A small network was shown many inputs. Here are its activations along a few directions, one row for each input.
In each table, some parts of the input vary, and every possible input appears once, in random order.
Descriptions start from the smaller parts, as in this example, which fits no table here: ring(5) and (point or ring(11) or (values(2) and line(6))).
Shared parts are said once, and a part with two or three values counts as separate values.
(in the rows, 128 means zero)

Other details of the inputs shift rows strongly along three fixed directions, in all tables alike. That doesn't count.
To show where, the next rows are all for the same input, with only those details redrawn:
[168 119 143 121  84 100 157 110  70 156 104 102]
[101 142 108 141 163 135  98 164 201 129 113  96]
[ 39 103 124 172 184 181 117 164 136  80 146 132]
[122 164  88 144 175 106 127 158 199 164 106  76]
[160 150 118 114 115 100 103 144 187 159  91  83]
[ 81  69 168 147 106 175 126 130  54  73 140 151]
[199 137 142  93  63  86 108 122 144 165  80  87]
[ 70 125 110 168 185 148 147 153 127 119 136 111]

Table:
r1: [153 120 138 122 103 132 154 101  49 131 134 161]
r2: [171  82 178  98  24 144  95 105  48  97 127 183]
r3: [128 139 111 129 134 115 166 106 126 141 126 110]
r4: [ 92 108 142 143 127 142 115 137 142 102 133 130]
r5: [169 172  99 124 165 105 149 130 138 192 115 103]
r6: [144 142 123 100 118 151  59 144 208 117 118 146]
r7: [178 164 123 105 128  94 101 130 194 159 125 119]
r8: [123 130 145 111 107 131  68 149 217 108 108 117]
r9: [197 143 126  93  75  88 152  93 119 170  88  97]
r10: [ 83 110 121 157 148 157 138 130  83  95 169 174]
r11: [ 70  98 147 159 149 149 153 124  95  83 162 141]
r12: [175 135 133 133 106  87 186  99  35 178 134 137]
r13: [ 98 151  98 135 156 126 108 146 213 115 123 111]
r14: [114 146  86 162 162  91 213 106  79 161 138 105]
r15: [116 122 139 130 147 163  99 146 126 112 135 150]
r16: [121 120 142 100 106 172  37 144 209  80 136 166]
r17: [ 93  98 151 138 129 182  74 159 122  83 146 168]
r18: [139  99 164 124  95 123 170  89  63 120 141 127]
r19: [133 159 104 155 184 102 203 111  71 179 146 129]
r20: [120 145 110 158 175  92 217 102  85 160 144  99]
r21: [124  80 179 122  83 157 137 109  44  94 122 141]
r22: [107 163  91 165 206 109 175 136 131 156 163 127]
r23: [162 113 153 106  74 131 121 102  78 114 135 167]
r24: [ 90 106 141 133 124 181  81 145 129  70 148 182]
r25: [ 86 109 143 150 161 171 141 126  85 105 165 169]
r26: [194 121 164  88  50 105  68 124 156 128 125 144]
r27: [102 146 112 137 166 137 100 162 202 126 110  97]
r28: [140  96 185  93  57 148  58 127 170  84 107 139]
r29: [130 120  87  94 145 105 155 122 113 143 128 122]
r30: [136 108 143 125  94 128 167  95  55 119 119 134]
r31: [213 155 133  98  87  86 130 118 103 184  98 115]
r32: [102 170  72 161 202 115 173 134 129 153 153 133]
r33: [ 58 105  85 122 203 173 112 159 128  89 174 182]
r34: [166 127 134  98  63 109  90 124 166 128  93 113]
r35: [125 133 130 105 107 135  72 136 219  99 111 121]
r36: [118 140 105 165 167  84 215 109  82 163 147  97]
r37: [149 162 108 128 152  91 169 114 155 181 111  84]
r38: [124  78 179 120  82 163 136 105  49  97 126 139]
r39: [186 130 156  95  86 112 108 109 132 142 132 139]
r40: [122 165  88 143 175 106 127 158 199 164 106  77]
r41: [ 39 113 113 166 177 178 126 150 145  72 146 144]
r42: [170 166 120 110 125  98  99 140 188 164 113 122]
What do these inputs look like to the network?
Answer: values(2) and (point or (line(4) and ring(5)))
The inputs of r20 and r7 match in every part but the values(2) part. If r30 is changed in the same way as r20 into r7, which row does it become?
Answer: r1
The inputs of r9 and r6 match in every part but the values(2) part. If r35 is changed in the same way as r9 into r6, which row does it become?
Answer: r23

Table:
r43: [164 118 159 125  70 120 147 101  71 120 127 148]
r44: [111 165  73 130 184 129 114 149 218 136 114 108]
r45: [138 139 141 116 120 129  78 140 213 125 111 108]
r46: [ 91 136 103 144 194 146 151 137 130 125 155 136]
r47: [188 149 127  99  99  90 135 106 141 166  95  88]
r48: [141 116 148 136 119 109 173 104  79 151 129 113]
r49: [164 112 158 112  94 137 131 123  54 143 109 131]
r50: [186 157 135 111  76  94 118 114 158 159 104 106]
r51: [102 143 106 159 178 125 160 139 120 137 166 140]
r52: [121 153 114 153 158 108 180 118  95 149 144 137]
r53: [ 86 107 142 130 148 153 119 143 136  94 136 123]
r54: [ 86 125 117 148 176 162 143 134 134 103 143 139]
r55: [163 148 135 106 101 114  72 142 197 126 125 134]
r56: [133 126 118 143 112 104 169 107  73 143 126 119]
r57: [ 83 104 128 144 133 141 112 146 135  94 137 133]
r58: [ 93 117 122 128 167 157 122 140 136 112 160 147]
r59: [126 176  71 154 189 109 125 171 180 179 108  98]
r60: [185 164 123 124 136  98 127 134 138 196  96  93]
r61: [117  95 148 113  88 153 104 122 111  86 121 139]
r62: [121 126 108 152 136  99 183 118  82 149 128 113]
r63: [157 173 104 136 145  69 155 134 163 177 113  79]
r64: [122 143  93 149 176 128 171 142  76 164 119 115]
r65: [117 106 158 124 126 159  97 131 134  94 150 160]
r66: [ 77 124 107 132 169 157 122 138 142 103 142 148]
r67: [101 103 156 141 107 146 107 142 137  91 139 141]
r68: [122  95 143 116  92 143  97 132 114  99 149 167]
r69: [155 137 120 102 101 114  69 139 191 123 119 136]
r70: [111 133 109 146 170 115 192 122  99 153 132 102]
r71: [138 101 153 119  61 139 114 107  91 104 122 147]
r72: [142 131 140 140 123 119 175  98  80 150 129 120]
r73: [123  88 152 104  84 140 110 125 103  95 121 131]
r74: [ 82 142 113 171 175 135 150 139 133 119 149 119]
r75: [161 134 119  86 104 121  73 135 185 122 112 130]
r76: [ 92 113 129 136 131 149 108 134 126  93 142 164]
r77: [145 104 149 118  68 134 116 109  95 103 121 157]
r78: [152  97 143 106  76 115 147 106  74 125 111 123]
r79: [144 143 136 116 126 136  78 137 216 121 113 124]
r80: [ 90 120 133 135 146 167 124 130 139 101 136 134]
r81: [172 160  98 106 112  93 148 110 144 173  96  93]
r82: [ 88 131 130 167 166 163 109 167 123 116 140 142]
r83: [169 138 140  95 109 114  79 130 188 144 126 123]
r84: [ 92 120 136 125 151 161 117 133 135 100 142 152]
r85: [133 131 100 122 148 111 175 114  76 154 144 131]
r86: [125 106 169 116 105 149 102 119 122 100 136 160]
r87: [150 114 156 128 109 105 163 105  75 143 125 110]
The inputs of r83 and r58 match in every part but one. If r45 is changed in the same way as r83 into r58, which row does it become?
Answer: r47
The inputs of r61 and r56 match in every part but one. If r75 is changed in the same way as r61 into r56, which row does it become?
Answer: r69
What do these inputs look like to the network?
Answer: ring(5) and (point or line(8))
Which other rows agree with r51 in the ring(5) part? List them by row number.
Answer: r43, r50, r52, r55, r63, r67, r74, r82
A walk changes only the ring(5) part. It starts at r70 and steps to r78. List the rest of the walk in order.
Answer: r62, r67, r48
